A small network was shown many inputs. Here are its activations along a few directions, one row for each input.
Each table varies a few parts of the input and shows all the possible inputs, shuffled.
A made-up example of a description, with smaller parts first: one of 3 separate values, together with either a single point or one of 9 places along a line or (one of 6 places along a line, together with one of 8 places around a ring).
Shared parts are said once, and a part with two or three values counts as separate values.
In the rows, 128 means zero.

Other details of the inputs shift rows strongly along two fixed directions, in all tables alike. That doesn't count.

Rows:
R1: [ 31 140 204 144 101 142 110 104  96 149 133 122]
R2: [144 127 113 157 108 158 117  98 129 119 103 158]
R3: [219  97  89 117 142 113 154 127 156  75 138 155]
R4: [ 81 114 196 110 146  96 162 137 105 111 175  93]
R5: [210  94  85  89 171 110 143 129 175 111 112 150]
R6: [152 132 124 109 166 116 153 174 131  54 188  90]
R7: [141 122 102 156 108 166 103  71 173 157  56 180]
R8: [194 125  44 109 132 128 114 120 192 122  78 162]
R9: [ 91 150 116 175  89 170  86 107 108 156  69 157]
R10: [145 128 107 119 120  98 124 136 116 105 126 135]
R11: [159 118 145 111 163 122 170 153 128  53 193  95]
R12: [132 143  93 135  65  70 101  97 160 143  70 176]
R13: [118 135 149 139 148 176 141 132 140 201 144  96]
R14: [123 122 153 108 122  76 140 132 130 121 137 132]
R15: [156 106  83 102 163 127 129 130 154 140  99 141]
R16: [ 95  95 166 114 199 152 158 130 109 142 149  97]
R17: [132 135 102 128 135 144 121 152 108 117 117 119]
R18: [ 21 154 183 140 110 134 100 130  97 145 134 110]
R19: [120 123 144 120 124 113 129 121  90 123 138 142]
R20: [190 152 116 147  84 124 126 136 152 140 161 116]
R21: [100 140 198 117 128 116 154 163 123 153 212  53]
R22: [178 145 120 151 119 154 138 145 138 159 163 110]
R23: [115 119 128 133 122 139 122 116  88 153 100 153]
R24: [108 113 128 109 204 156 141 160 139 111 155  83]
R25: [ 85 141 143 176  61 135  97  61 101 166  75 185]
R26: [127 140 113 110 108  85 118 144 154 102 127 122]
R27: [ 65 128 149 141 135 152 113 135  57 165 107 117]
R28: [152 145  89 117 113 113 122 144 133  91 128 133]
Each input here is: one of 4 places along a line, together with either a single point or one of 6 places around a ring.
Q: The inputs of R25 and R16 match in every part but the place on the line of 4. If R28 is changed in the same way as R25 into R16, which row does it become?
A: R8
Q: Which other rows agree with R4 in the place on the line of 4? List them by row number.
A: R1, R12, R14, R18, R21, R26

Rows:
R29: [ 74 122 139 152 165 211 114 125  85 166  82 126]
R30: [185 101 109 122 174 115 162 125 173  12 163 143]
R31: [ 43 161 185 122 115 137 118 115 126 205 154  85]
R32: [184 108 163 106 105  84 156 113 146  95 160 146]
R33: [181 135  86  60 164  75 138 172 205 113 161  96]
R34: [ 78 120 191 161 127 146 155  92  71 205 157 114]
R35: [106 128 164 123 173 178 127 189 130 156 171  59]
R36: [106  98 164  69 180  84 151 186  92  85 152  91]
R37: [136 115 147 153  85 107 141 116 137 198 139 117]
R38: [ 56 136 215 140  60 114 117 111 101 183 124 127]
R39: [207 137  65 147 103 102 142 150  89 113 156 127]
R40: [182 124  89 172 106 198  99  68 158 153  54 194]
R41: [134 136  55 117 115 126  89  70 160 154  34 192]
R42: [ 67 101 136 146 153 141 132 108  56 179  91 136]
R43: [146 102 103 111 102  97 115  97 117 105  49 202]
R44: [107 136  76 140 100 106  89 118 176  85  56 175]
R45: [193 106 129  67 127  50 149 181 171  81 160 119]
R46: [220 117 120 114 150 155 161 179 203 110 187  83]
R47: [170 165  89 154  16  98  78 103  93 118  79 196]
R48: [202  97  91  95 147  71 158 170 174 123 162 108]
R49: [139 148 120 184  54 131 102  55 187 115  95 196]
R50: [132 146 127 166  51 112 107 100 205 109 115 155]
R51: [ 71 144 194 105 181 143 155 115 109 158 199  71]
R52: [176 177  65 104 119 110 118 155 121  99 162 109]
R53: [207  80 137  81 165  84 174 133 131  43 158 144]
R54: [193 140 108 169  96 193 116  84 182 161 105 166]
R55: [148 109  67 132 115  97 110 115 140 166  56 172]
R56: [  7 124 163 148 155 158 121 116  77  96 102 129]
R57: [ 36 151 131 108 150 127  95 130 107 179  89 112]
R58: [ 68 124 178 107 175 108 147 194 129  71 210  53]
R59: [105 164 151 157 162 216 131 194  40 127 194  54]
R60: [190  71 124 107 200 113 195 137 106  91 179 105]
R61: [ 60 190 130 186  63 149  86 129  64  98 128 129]
R62: [118 136 117 114 156 145 122  78 127 147 104 147]
R63: [ 51 133 151 141 171 201 109 160  92 182  93 101]
Q: What do these inputs look like to the network?
A: one of 5 separate values, together with either a single point or one of 6 places around a ring
Q: The inputs of R36 and R44 match in every part but the choice among 5 separate values. If R47 is changed in the same way as R36 into R44, which row does it become?
A: R61
Q: Change only the place on the ring of 6 in R60. List by row number the other rows that result.
A: R34, R37, R42, R48, R55
Q: Which other rows agree with R59 in the choice among 5 separate values? List them by row number.
A: R29, R35, R40, R46, R54, R63

Rows:
R64: [139 106 134 112 150 126 146 131 164 103 126 125]
R65: [243 114  50 138  68  99 122  90 167 106  88 199]
R66: [141 145  91 149  67 131  97 124 126 149  91 146]
R67: [191 119 116 120 107  93 155 123 142  91 155 143]
R68: [ 95 157 149 161  67 142  92 117 134 167 119 132]
R69: [ 60 154 130 164  98 152  94 104  70 144  86 145]
R70: [114 144  96 147 125 161 101 107 105 132  84 157]
R71: [220 106  49 120 109 110 110 105 186 101  56 206]
R72: [ 80 125 175  96 175 126 150 149 115 152 167  76]
R73: [189 107 127 105 182 132 168 149 114  99 174 106]
R74: [ 61 131 171 149  91 131  98  96 122 152  94 151]
R75: [128  92 132 115 188 138 148 147 139 111 135 113]
R76: [ 68 122 137 147  97 130 104 103  88 146  72 162]
R77: [159 117 107 111 201 143 154 158 143  81 165  96]
R78: [ 86 120 152  93 178 132 137 151  83 154 149  89]
R79: [164 130 111 105 154  96 156 163 138  42 178 109]
R80: [118 124 145 127 181 161 148 176 117 144 174  71]
R81: [ 86 126 176  99 151 100 146 153 120 132 182  83]
R82: [208 119  49 117 114  99 114 105 207 145  73 181]
R83: [106 117 136  92 157  96 144 157  96 123 159  91]
R84: [ 64 159 172 158  88 137 105 138  84 160 138 106]
R85: [122 138 155 160  76 131 113  85 132 158 120 156]
R86: [ 86 155 147 156  89 171 101 113 131 188 108 124]
R87: [182 136  80 124 127 132 131 113 191  91 111 146]
R88: [181 134  96 122 143 140 127 162 139 123 135 117]
R89: [ 56 153 161 141  87 103  98 107  94 175 103 139]
R90: [195 105 131 103 165 128 180 143 160  95 183 103]
R91: [ 62 134 157 149  85 116 104 102 102 139  87 165]
R92: [100 145 149 134 128 131 124 127 128 101 148 114]
R93: [134 104 160 125 191 154 171 143 103 136 179  87]
Q: What do these inputs look like to the network?
A: one of 5 separate values, together with one of 6 places around a ring
Q: The inputs of R85 and R68 match in every part but the choice among 5 separate values. If R93 is changed in the same way as R85 into R68, which row does it become?
A: R80
Q: A walk changes only the place on the ring of 6. It starts at R92 and steps to R79. List the rest of the walk in order.
A: R69, R70, R77, R87
Q: Change only the place on the ring of 6 in R75. List by row number the other rows that result.
A: R64, R71, R74, R76, R91
